Small tables with named rows and columns. After each table, cells are looked up by row and column.

Godinul.tsv
	Delemar	Rinize	Pokipo	Nozima	Livire	Vam	Vitik	Big
Ded	-14.128	-32.695	-30.467	-70.846	-36.904	-31.882	-10.428	-48.035
Sibeb	-14.725	-12.811	-12.944	-10.966	-12.824	-12.865	-15.737	-12.186
Vaz	-14.270	5.249	2.428	55.022	11.227	4.273	-15.830	25.126
Mopesen	-13.442	-8.001	-9.586	22.017	-3.730	-8.475	-9.981	3.817

Vitik of Sibeb = -15.737
Vitik of Mopesen = -9.981
Livire of Ded = -36.904
Big of Mopesen = 3.817
Vam of Sibeb = -12.865
Vam of Mopesen = -8.475
Nozima of Vaz = 55.022
Big of Vaz = 25.126
Rinize of Vaz = 5.249
Pokipo of Vaz = 2.428
Delemar of Sibeb = -14.725
Rinize of Sibeb = -12.811
Pokipo of Mopesen = -9.586
Rinize of Ded = -32.695

Zefud
|  | Biti | Sazu | Giv | Fazat | Reko | Keli |
|---|---|---|---|---|---|---|
| Mit | 30 | 59 | -97 | -30 | -17 | -23 |
| Movogov | -10 | 51 | -98 | 63 | 55 | 52 |
| Fidivan | 12 | -28 | 12 | -26 | -100 | -30 |

Fidivan, Reko => -100
Mit, Biti => 30
Fidivan, Fazat => -26
Movogov, Keli => 52
Mit, Fazat => -30
Fidivan, Biti => 12
Movogov, Biti => -10
Fidivan, Sazu => -28
Mit, Sazu => 59
Movogov, Reko => 55
Fidivan, Keli => -30
Mit, Keli => -23
Movogov, Fazat => 63
Mit, Giv => -97
Movogov, Sazu => 51
Fidivan, Giv => 12
Mit, Reko => -17
Movogov, Giv => -98

Lubo:
fields: Malodun, Subo, Nevasiv, Zanozak
Tetulu: [208, 98, 149, 35]
Darero: [138, 165, 141, 128]
Mun: [107, 97, 154, 109]
Segak: [70, 147, 250, 161]

Darero, Subo -> 165
Segak, Nevasiv -> 250
Mun, Zanozak -> 109
Darero, Malodun -> 138
Tetulu, Subo -> 98
Segak, Subo -> 147
Segak, Malodun -> 70
Mun, Nevasiv -> 154
Mun, Malodun -> 107
Tetulu, Malodun -> 208
Tetulu, Zanozak -> 35
Darero, Zanozak -> 128
Mun, Subo -> 97
Row with the largest Malodun: Tetulu

Sas:
	Dutu	Ner	Vonano	Dinim	Varupop
Bag	19	-52	-34	-29	19
Tet	-11	-5	6	-17	-23
Tav	15	21	-40	-34	-30
Zemef	52	-46	21	-24	8
Patu	27	32	42	41	-20
Vezame	20	-6	11	-15	11
Zopa	20	9	-43	-38	-39
Nat	20	19	-47	-36	-30
Ped	-22	3	-33	8	17
Riti	-22	-23	-16	-8	12
Nodeve	28	30	35	40	-25
Kovalub	-17	24	-24	-8	1

Tav, Varupop -> -30
Riti, Vonano -> -16
Nodeve, Varupop -> -25
Vezame, Vonano -> 11
Patu, Dinim -> 41
Bag, Ner -> -52
Zemef, Ner -> -46
Patu, Varupop -> -20
Ped, Ner -> 3
Kovalub, Dutu -> -17
Kovalub, Ner -> 24
Nat, Ner -> 19
Bag, Dutu -> 19
Riti, Varupop -> 12
Zopa, Varupop -> -39
Zopa, Vonano -> -43
Zopa, Dutu -> 20
Row with the largest Dinim: Patu

Fuv.csv
,Zusak,Fuz,Zik,Solimor,Lapufuf,Setove,Kamigez,Dezamev,Vikip,Zesutu
Gok,249,99,140,163,98,123,84,155,178,161
Mafu,56,192,110,192,218,120,144,163,157,145
Zela,201,137,205,175,135,138,181,247,133,138
Gog,170,137,100,78,90,84,166,93,161,214
Tubebu,146,85,204,199,185,123,129,56,183,159
Mel,142,200,99,84,94,153,175,225,107,144
Vakolok,91,108,87,119,183,170,192,213,94,111
Bovibi,182,132,145,76,118,172,174,92,230,194
Fir,124,105,169,216,158,184,45,136,97,145
Veri,177,39,161,159,135,130,127,142,71,84

Fuz of Zela = 137
Zik of Fir = 169
Dezamev of Gog = 93
Fuz of Fir = 105
Zesutu of Tubebu = 159
Vikip of Zela = 133
Kamigez of Zela = 181
Setove of Zela = 138
Setove of Bovibi = 172

Table Mig
|  | Lebig | Leta | Bem | Mol | Mimo | Nenafi | Fab | Nus |
|---|---|---|---|---|---|---|---|---|
| Sepinik | 25 | -20 | -17 | -78 | -30 | -19 | 36 | -47 |
| Mas | 25 | 25 | 22 | 69 | 26 | 24 | 28 | 39 |
| Vev | 24 | 7 | 8 | -6 | 1 | 7 | 25 | -1 |
| Luv | 26 | 8 | 7 | 19 | 6 | 7 | 33 | 8 |
| Biru | 25 | 29 | 26 | 79 | 31 | 28 | 26 | 45 |
| Nodite | 26 | -18 | -15 | -68 | -27 | -17 | 36 | -42 |
| Ripeg | 25 | -15 | -12 | -71 | -25 | -14 | 31 | -41 |
| Rezi | 24 | -3 | -1 | -37 | -11 | -2 | 27 | -20 |
| Buribak | 25 | 27 | 24 | 76 | 29 | 26 | 27 | 43 |
| Terosi | 26 | 3 | 2 | 4 | 0 | 3 | 34 | 0 |
| Gasitid | 24 | -4 | -2 | -42 | -13 | -4 | 27 | -23 |

Mol of Gasitid: -42
Fab of Sepinik: 36
Bem of Luv: 7
Mol of Sepinik: -78
Nus of Mas: 39
Leta of Vev: 7
Leta of Buribak: 27
Bem of Mas: 22
Row with the largest Nenafi: Biru

Table Pemiku
	Pizus	Bog	Kek	Pogevi	Nomu	Muzu	Nez	Naro	Tagem
Fofu	8400	6963	4199	8091	3632	4520	4017	4030	4449
Kelu	8380	7108	4176	8076	3604	4488	3984	4009	4422
Tomeli	9664	519	2926	9222	2165	3608	2740	2542	3345
Susip	9465	5696	3905	9009	3350	4265	3752	3728	4185
Zode	6103	5374	4111	6142	3350	4623	3850	3787	4414

Susip, Naro: 3728
Tomeli, Pizus: 9664
Susip, Muzu: 4265
Zode, Kek: 4111
Fofu, Nomu: 3632
Susip, Kek: 3905
Zode, Muzu: 4623
Zode, Tagem: 4414
Fofu, Muzu: 4520
Zode, Pizus: 6103
Zode, Pogevi: 6142
Kelu, Tagem: 4422
Kelu, Nez: 3984
Kelu, Bog: 7108
Tomeli, Naro: 2542

Lapo.tsv
	Bezifuz	Duven	Nebug	Buv
Peben	190	179	82	120
Kog	185	15	44	96
Pode	130	110	176	137
Dorim	171	152	153	103
Kimil	103	96	149	116
Pogipe	110	190	160	55
Lunuv	91	167	72	129
Poka	103	111	132	157
Fizavad	184	119	95	71
Gez	132	62	219	135
Vubotom	132	87	154	181
Nul	160	108	185	156
Danavo	204	124	199	127
Tizoka	148	106	116	148

What is the Bezifuz of Fizavad in Lapo? 184
What is the Nebug of Tizoka in Lapo? 116
What is the Bezifuz of Poka in Lapo? 103
What is the Nebug of Poka in Lapo? 132
What is the Buv of Peben in Lapo? 120
What is the Buv of Pode in Lapo? 137
What is the Duven of Dorim in Lapo? 152
What is the Bezifuz of Gez in Lapo? 132
What is the Duven of Pogipe in Lapo? 190
What is the Buv of Kog in Lapo? 96
What is the Buv of Dorim in Lapo? 103
What is the Duven of Pode in Lapo? 110
What is the Nebug of Pode in Lapo? 176
What is the Nebug of Nul in Lapo? 185
Row with the largest Nebug: Gez

Zor:
	Zanu	Gal	Gides
Vel	7.653	1.144	7.282
Pitiga	1.640	6.502	3.952
Zorin	1.093	8.040	1.811
Pom	3.866	0.014	6.624
Garolu	3.048	9.004	2.219
Nuz	2.928	2.344	5.981
Raren	4.085	1.634	7.447
Redi	3.503	1.653	7.353
Muvib	8.344	1.181	5.360

Gides of Pitiga = 3.952
Gides of Raren = 7.447
Zanu of Raren = 4.085
Gal of Muvib = 1.181
Gides of Pom = 6.624
Gal of Nuz = 2.344

Bal =
columns: Ruk, Bevuzi, Vomo, Vab
Kab: [95.2, 8.2, -18.1, -52.4]
Ret: [-28.7, 0.8, 7.8, 14.2]
Meza: [45.3, 12.1, -7.7, -5.9]
Saz: [89.1, -19.7, -28.8, 17.7]

Ret, Vomo => 7.8
Meza, Vab => -5.9
Meza, Ruk => 45.3
Saz, Bevuzi => -19.7
Saz, Vab => 17.7
Kab, Vab => -52.4
Kab, Vomo => -18.1
Ret, Vab => 14.2
Ret, Bevuzi => 0.8
Saz, Vomo => -28.8
Row with the largest Bevuzi: Meza

Lim =
|  | Sedeseb | Dubenuv | Vop | Sef | Ziteles | Gizona | Rumafo |
|---|---|---|---|---|---|---|---|
| Detizi | 0.45 | 0.92 | 0.48 | 0.60 | 0.15 | 0.14 | 0.65 |
| Sise | 0.54 | 0.89 | 0.79 | 0.32 | 0.92 | 0.44 | 0.26 |
| Setid | 0.63 | 0.79 | 0.59 | 0.77 | 0.36 | 0.48 | 0.82 |
| Nugufe | 0.46 | 0.87 | 0.51 | 0.53 | 0.32 | 0.23 | 0.54 |
| Niladi | 0.84 | 0.58 | 0.78 | 0.83 | 0.88 | 0.98 | 0.83 |
| Kes | 0.82 | 0.73 | 0.84 | 0.79 | 0.83 | 0.82 | 0.82 |
| Bip | 0.63 | 0.65 | 0.69 | 0.52 | 0.87 | 0.72 | 0.46 |
| Fab | 0.55 | 0.84 | 0.57 | 0.64 | 0.37 | 0.36 | 0.67 |
| Mobug | 0.67 | 0.68 | 0.73 | 0.57 | 0.86 | 0.72 | 0.53 |

Niladi, Dubenuv -> 0.58
Bip, Dubenuv -> 0.65
Sise, Gizona -> 0.44
Detizi, Sedeseb -> 0.45
Kes, Rumafo -> 0.82
Fab, Dubenuv -> 0.84
Sise, Dubenuv -> 0.89
Bip, Sef -> 0.52
Fab, Rumafo -> 0.67
Mobug, Ziteles -> 0.86
Nugufe, Vop -> 0.51
Sise, Vop -> 0.79
Mobug, Vop -> 0.73
Mobug, Rumafo -> 0.53
Mobug, Gizona -> 0.72
Mobug, Dubenuv -> 0.68
Fab, Sedeseb -> 0.55
Kes, Vop -> 0.84

